Each row below holds a small network's activations on one input, seen along a few directions.
In each table, some parts of the input vary, and every possible input appears once, in random order.
A made-up example of a description, with smaller parts first: one of 4 places along a line, together with either a single point or one of 9 places along a line or (one of 3 separate values, together with one of 8 places around a ring).
Shared parts are said once, and a part with two or three values counts as separate values.

Other details of the inputs vary at random and push rows far along three fixed directions, the same in every table; ignore that.

Table:
row 1: [ 24 -11  -1   0  -1   1   0  16  16   0 -11 -42  13  -8]
row 2: [-5 17  3  4  3 -3 -2  1 -5  4  0 -2  2 30]
row 3: [-6 18  2  6  3 -4 -2  2 -8  2 -4 -4  5 30]
row 4: [  6 -19   6  -5  29 -19   3 -10  -4 -18   0  24  -7  -4]
row 5: [ -8  11   7  20  -2  18   3  10 -16  -3  16   2  -3  22]
row 6: [-8  9  5 -1  4  3 -4 -4 -4  3  2 -6  1 27]
row 7: [ 11 -27  15  19  26  -2   5  -3 -19 -28   6  20  -8 -12]
row 8: [ 31 -39  -1 -18  24 -13   7  17  27 -21   4   3  -7 -44]
row 9: [ 19 -10   2  15  -7  18  10  34  13  -3  13 -22   4 -13]
row 10: [  1   6 -12   4 -40   4   0  -7  11  23 -23 -11  18 -41]
row 11: [ 18 -16  -3 -11  -4   8   0  13  20   3   2 -36   7  -8]
row 12: [ -8  -2   4  -8   3  12 -14 -16  -7   0   5 -14  -4  25]
row 13: [  9 -22  10  -2  30 -19   0 -12  -7 -21  -5  17  -4  -6]
row 14: [-4 12  5  3  4  0 -5 -5 -5  2 -2 -7  5 29]
row 15: [-10  15 -24  -5 -41   3   7   7  19  25  -4   8   1 -43]
row 16: [-17  -3  -7  -6  -8 -11   1 -29 -11   2 -11  54  -9 -44]
row 17: [-12  11  -1  -7   3   6  -4   0  -1   3  11   3  -8  27]
row 18: [ 18   8  -9  -1  -4  -8  13  34  25   6   5 -17   5  -3]
row 19: [ 14   3 -11 -10  -4  -4  12  35  27   7  13 -14   0  -6]
row 20: [ -1  10 -13   6 -38   1   3   0  12  23 -25  -7  19 -41]
row 21: [-10   2   4  -8   4  10 -11  -9  -4   1   6  -8  -5  27]
row 22: [-33  33 -12   4 -36   0   0 -20 -15  25 -10  24   3  -8]
row 23: [ 10  -4   3   6  30 -33   9   5  -8 -18  -6  29  -5  -4]
row 24: [-30  17  -6   0 -35  11 -11 -37 -17  22 -15  10   8  -9]
row 25: [ -9  17   4  20  -3  13   6  16 -17  -3  20   7  -7  23]
row 26: [-11  12   1  -5   1   2  -2   0  -4   4   8   1  -3  28]
row 27: [  7 -14   6  -1  30 -25   7  -2  -4 -17  -1  27  -8  -5]
row 28: [ -6   1   7  -2   3   7  -9 -15 -11   0  -3 -20   1  26]
row 29: [ 12 -32  16  20  25   0   2  -9 -23 -28   3  13  -8 -14]
row 30: [ 12   3 -11 -17  -4   4  10  34  30   4  18 -10  -7  -8]
row 31: [ 14  -8  -5 -17  -3  11   3  24  29   3  11 -19  -1  -9]
row 32: [ -8  -2   6 -13   3  16 -14 -14  -7  -2   7 -13  -7  22]
row 33: [ -4  10   6   5   4   1  -8  -8 -10  -1  -9 -16   8  29]
row 34: [-16  -9  -5  -1  -6 -12  -4 -34 -11   3 -16  47  -5 -43]
row 35: [ -1   4   8   3   3   5 -10 -15 -12   0  -7 -21   6  28]
Each input here is: one of 5 places along a line, together with either a single point or one of 6 places along a line.
The inputs of row 25 and row 7 match in every part but the place on the line of 5. If row 22 is changed in the same way as row 25 into row 7, which row does it become?
Answer: row 13
A walk changes only the place on the line of 5. It starts at row 12 and steps to row 21. List the rest of the walk in order.
Answer: row 34, row 17, row 15
List by row number the other rows that have the place on the line of 5 in common with row 32.
Answer: row 1, row 11, row 12, row 28, row 29, row 35

Table:
row 36: [ -6   3   6   0  17  -3 -10 -17 -17 -15  -9  17  -8   7]
row 37: [ 10   7  10   6   6  20   0  30   1  -7  21 -40  -4  51]
row 38: [-13  -9  11   2  14   5  -6 -13  -9  -7   4  31  -2   9]
row 39: [ -4  -8  13   5  19  -5  -6 -22 -11  -5 -12  18   6  12]
row 40: [ 21 -28  -8 -12  17 -23   3   3  20 -10  -8   6  -4 -41]
row 41: [-15  -5   1 -12  15  -6  -3 -18 -12  -8   5  21 -14   7]
row 42: [ 27 -27   4  10  15 -18  10  10   3 -14 -13   3   5 -43]
row 43: [  2   3 -11   3 -42  15   4   0  26  26 -18 -14  25 -44]
row 44: [ -7   1 -21   2 -49  12   9   6  15  26  -1 -12   6 -49]
row 45: [ 20 -27  -7 -17  15 -18   8   6  18  -9   3  12  -9 -42]
row 46: [-12  11  -1  -8  16 -25   2 -10  -8  -3  -1  30 -10  16]
row 47: [ -8  17   2  -1  18 -15   1  -3 -14 -11  -4  32  -8  14]
row 48: [ 27 -23   0  -6  18 -18   5   8  10 -16 -18   4   3 -42]
row 49: [-12  -2  10  12  11   2   1 -10 -25 -14   7  22 -11   4]
row 50: [  0  11 -18  -8 -45  19   1  10  16  22  -9  -9   7 -49]
row 51: [  7   9   7 -16  13   6  -8  15  12   3  10 -48   2  56]
row 52: [  7   3   7   0   9   6  -4  19   3   3  14 -49   5  55]
row 53: [ 21  -9  -5  12  12 -24  19  24   9 -12  -1  22  -1 -38]
row 54: [ 21 -31  -5  -1  12 -18  13   9   9  -9   8  10  -9 -43]
row 55: [ -8  -7   2   8  14 -12  -5 -21 -19  -8   1  13  -7   9]
row 56: [  3   8 -14  12 -48  12   6   5  10  20 -16 -19  19 -48]
row 57: [ 38 -21  -5  -5   7  -3  12  46  36  -5  15 -57   9   2]
row 58: [  3  13   7 -12  10  24  -4  31   9  -8  23 -36  -8  47]
row 59: [ -7  -7  14   2  14   3  -7 -16  -9  -5   6  30  -2   9]
row 60: [ -7  -6  11   7  18  -1  -9 -21  -8  -6  -5  23   0  12]
row 61: [ 40 -10  -2 -14  10   6   6  48  37 -12   7 -53   9   1]
row 62: [-11   7  -1   8  13 -24   8  -7 -16  -4   4  28  -7  14]
row 63: [-29  24  -3   7 -45  30 -10 -21  -5  32 -10   2  12   9]
row 64: [  6   6   3 -16  12   7  -7  16  13  -1  13 -46   2  55]
row 65: [ -9  -3   4 -10  13 -11  -5 -24 -12  -8  -1  18 -12  12]
row 66: [ -5   1   6  -3  13  -2  -6 -15 -19 -16  -4  20 -11   8]
row 67: [ -7  -2   9  11  12   1   0 -12 -26 -12   8  22 -10   5]
row 68: [-32  41  -8   8 -43  15  -4  -9  -1  37  -9  15  15  13]
row 69: [-29  32  -6  20 -44  25 -11 -19 -19  24 -10  -9   8   5]
row 70: [-31  26 -11   8 -48  18  -5 -24 -16  30  -3  -7   4   7]
What is each input in this table made of?
Answer: one of 5 separate values, together with either a single point or one of 6 places along a line
The inputs of row 45 and row 50 match in every part but the choice among 5 separate values. If row 64 is changed in the same way as row 45 into row 50, which row does it become?
Answer: row 61
Change only the choice among 5 separate values in row 51. List by row number the other rows that result.
Answer: row 39, row 42, row 48, row 52
